Each row below is a small network's average activation on inputs in which a field has the value named, seen along a few directions.
Related values have similar rows: they may be neighbours, one step apart, or belong to one group.
In the rows, 500 means zero.
Strong random noise was added to every row along 15 fixed directions; ignore it. To show where, here is one row again and again, with new noise each time:
[472 377 126 445 589 535 651 322 311 483 708 263 465 681 659 599 442 652
 442 808 746 336 288 294 476 539 564 370]
[624 467 603 630 536 611 388 686 438 483 638 404 609 532 802 622 417  60
 475 382 393 116 456 711 574 592 267 407]
[464 494 478 664 654 445 605 333 578 496 590 316 434 481 542 471 490 495
 602 564 510 456 599 443 460 704 504 106]
[603 520 567 256 476 894 409 599 565 553 617 752 485 430 652 381 455 750
 398 571 505 589 365 355 552 591 532 581]
[454 603 466 553 291 465 368 548 676 166 483 283 675 512 462 583 411 332
 464 191 691 542 349 256 645 346 461 655]
[293 519 420 113 453 470 655 174 604 465 552 265 506 297 589 398 289 475
 512 474 699 257 502 573 502 475 656 609]
[406 561 477 494 497 316 502 639 551 275 418 403 496 326 450 521 404 122
 406 414 497 465 192 518 389 345 524 301]
[523 579 382 566 396 445 471 659 546 381 480 417 588 559 275 495 600 478
 530 479 611 521 256 225 589 379 528 579]
[556 663 378 465 523 556 494 817 352 519 458 535 595 460 411 301 488 410
 688 432 413 431 396 428 596 491 431 675]
[622 293 643 317 794 503 383 302 475 712 511 777 684 749 735 485 556 753
 453 942 417 297 804 790 658 666 478 779]
[377 607 401 409 624 335 654 382 507 542 434 386 421 416 416 426 392 485
 633 616 465 387 563 539 477 436 545 341]
[612 636 419 367 567 702 288 621 285 541 455 613 509 507 366 384 551 620
 678 422 341 530 360 562 681 466 666 624]
[584 341 579 703 371 609 593 558 388 582 610 435 412 497 472 497 750 565
 427 425 592 818 546 569 226 660 426 460]
[525 691 404 596 583 394 482 472 549 464 496 373 503 428 385 270 504 511
 664 432 446 585 533 336 524 486 462 456]
[557 560 609 544 386 634 591 404 711 627 624 455 461 555 604 505 458 673
 478 542 582 503 775 368 519 511 259 550]
[525 594 503 439 474 592 443 540 325 611 563 389 484 312 444 284 536 232
 567 189 340 333 251 531 471 462 523 467]
[466 525 719 402 400 824 699 559 682 639 565 537 398 395 566 558 394 524
 629 500 551 310 753 691 573 773 473 331]


Z, 15 values:
z1: [524 619 458 534 528 514 585 527 442 383 365 613 350 551 362 430 331 363
 555 554 533 515 553 903 548 630 546 376]
z7: [420 489 650 470 274 345 468 286 685 403 358 461 474 454 205 508 631 470
 426 335 643 630 483 571 541 408 746 675]
z11: [528 382 523 605 445 488 500 365 717 442 746 301 368 318 637 489 657 621
 377 571 637 666 591 443 245 636 522 436]
z3: [633 317 488 568 664 469 436 332 576 518 729 401 474 464 842 543 559 524
 455 719 570 392 654 646 416 763 508 472]
z2: [356 414 305 591 707 217 577 527 292 531 437 355 532 397 495 565 583 485
 650 523 397 539 521 433 322 496 595 362]
z9: [561 466 283 729 467 384 478 979 370 381 444 517 608 711 293 773 633 304
 679 652 551 194 231 423 672 489 548 492]
z8: [537 373 399 591 494 262 453 430 519 454 482 487 655 749 322 532 693 541
 505 649 584 366 406 322 667 437 614 709]
z5: [636 389 379 759 506 434 563 526 207 542 372 704 498 874 248 476 659 380
 308 672 575 604 246 593 512 554 497 474]
z6: [491 409 463 575 590 384 512 628 481 410 519 465 629 452 534 455 581 368
 478 528 500 487 422 491 426 612 489 481]
z13: [395 310 705 450 540 666 587 575 509 684 421 778 585 577 546 650 493 690
 611 483 387 427 697 480 588 752 553 363]
z14: [417 274 667 473 472 637 701 549 472 703 463 731 595 578 559 508 561 576
 419 612 567 435 624 492 518 788 481 592]
z12: [543 353 470 453 536 401 455 557 626 480 641 414 527 490 660 812 617 624
 561 787 521 314 583 647 511 427 598 478]
z15: [468 388 374 557 502 518 680 315 589 476 613 375 511 613 679 628 413 620
 469 666 778 433 644 416 487 697 487 383]
z10: [597 571 703 711 469 518 476 416 787 653 610 565 493 623 543 449 529 682
 528 509 389 437 818 180 615 534 222 475]
z4: [427 665 396 580 612 449 572 562 376 394 406 424 428 557 687 630 155 220
 534 498 404 349 665 739 535 449 311 368]
Each value of Z is a pair of two hidden parts, and every pair occurs once (5 first parts, 3 second parts).
Q: Changing only the second part turns z14 into z2. z7 has the same second part as z14; what does that change turn z7 into?
A: z3
Q: Changing only the second part turns z15 into z5. z9 has the same second part as z15; what does that change turn z9 into?
A: z8

E, 15 values:
e14: [558 447 463 282 419 464 406 499 546 523 651 375 504 323 424 448 734 494
 508 617 548 344 311 608 475 418 727 787]
e8: [388 430 329 274 483 531 642 488 395 478 532 472 605 356 460 228 535 741
 674 396 654 625 464 334 444 695 686 725]
e12: [501 463 410 421 342 648 544 805 610 336 633 527 483 391 603 573 397 329
 439 537 669 303 172 415 519 605 543 439]
e9: [446 427 388 715 545 415 628 611 234 515 428 407 532 521 417 475 609 410
 494 394 509 754 430 438 286 584 450 364]
e11: [464 546 526 449 673 418 405 550 292 448 215 832 518 672 381 403 353 436
 519 522 321 539 491 675 607 457 508 548]
e1: [215 467 445 365 241 506 789 646 485 387 403 469 585 491 341 500 439 479
 373 362 739 638 264 123 402 417 499 593]
e7: [781 587 519 550 636 631 109 376 634 288 572 606 476 575 697 452 453 520
 183 630 494 679 298 508 570 486 460 467]
e2: [468 726 371 472 573 640 254 694 265 352 438 444 514 415 510 482 339 525
 728  96 206 643 420 400 581 288 501 458]
e6: [566 495 504 512 682 500 409 609 364 557 459 688 340 470 499 541 576 582
 560 651 264 579 438 661 461 500 679 280]
e13: [564 585 229 460 347 488 695 603 599 392 735 241 325 316 669 472 389 461
 407 688 750 566 402 425 282 380 411 535]
e5: [617 351 488 552 558 595 357 979 420 397 595 632 752 430 623 466 702 497
 531 460 404 614 289 348 429 592 440 608]
e4: [629 527 575 549 493 400 372 769 456 554 379 740 478 508 316 473 687 471
 335 627 400 698 302 434 394 286 424 677]
e15: [623 663 301 451 562 539 552 448 310 741 488 688 186 484 412 394 438 624
 400 779 405 558 366 487 364 287 473 418]
e10: [616 444 526 526 562 481 320 602 249 556 372 554 546 661 333 663 714 563
 649 563 358 550 624 971 626 444 652 632]
e3: [619 533 378 711 300 503 562 686 326 420 459 480 622 624 454 362 505 118
 379 328 714 513 287 515 485 555 306 769]
Each value of E is a pair of two hidden parts, and every pair occurs once (5 first parts, 3 second parts).
Q: Changing only the second part turns e15 into e12. e7 has the same second part as e15; what does that change turn e7 into?
A: e2
Q: Changing only the second part turns e11 into e14. e5 has the same second part as e11; what does that change turn e5 into?
A: e10

K, 10 values:
k4: [584 362 634 442 451 644 407 477 633 531 704 452 700 410 547 333 729 503
 495 390 577 348 355 412 554 736 609 590]
k2: [446 239 526 499 559 390 379 311 468 431 532 499 566 495 558 609 647 538
 421 457 570 540 368 486 427 615 777 435]
k9: [401 633 514 391 648 572 570 443 412 727 470 463 425 377 599 414 344 469
 690 409 256 293 626 487 535 476 425 340]
k1: [423 513 543 441 559 635 360  26 529 437 523 546 558 629 643 319 262 593
 414 194 484 508 442 139 738 592 591 431]
k10: [497 321 710 524 587 368 442 344 420 682 466 603 462 487 509 518 711 603
 464 503 317 614 704 753 346 528 553 503]
k3: [656 492 615 815 495 539 188 265 466 536 622 407 391 649 597 662 654 747
 401 309 278 872 693 383 387 252 298 388]
k5: [507 636 536 356 403 614 618 497 420 663 485 493 266 395 421 500 396 480
 574 491 426 412 635 781 459 403 476 503]
k7: [582 441 542 480 465 541 663 583 758 658 782 401 527 306 661 316 641 625
 526 666 542 429 665 432 328 663 304 563]
k8: [427 585 514 563 560 535 582 630 649 357 502 440 683 264 612 216 397 421
 624 295 595 670 728 380 458 862 406 611]
k6: [604 545 561 790 488 532 547 430 568 377 590 351 265 319 617 424 476 225
 330 425 555 790 471 693 216 675 392  92]
The values of K form a star with 3 arms.
Q: List every value one step from k10, in the order listed.
A: k1, k5
Q: List every value one step from k4, in the order listed.
A: k3, k7
Q: List every value one step from k8, in the order listed.
A: k6
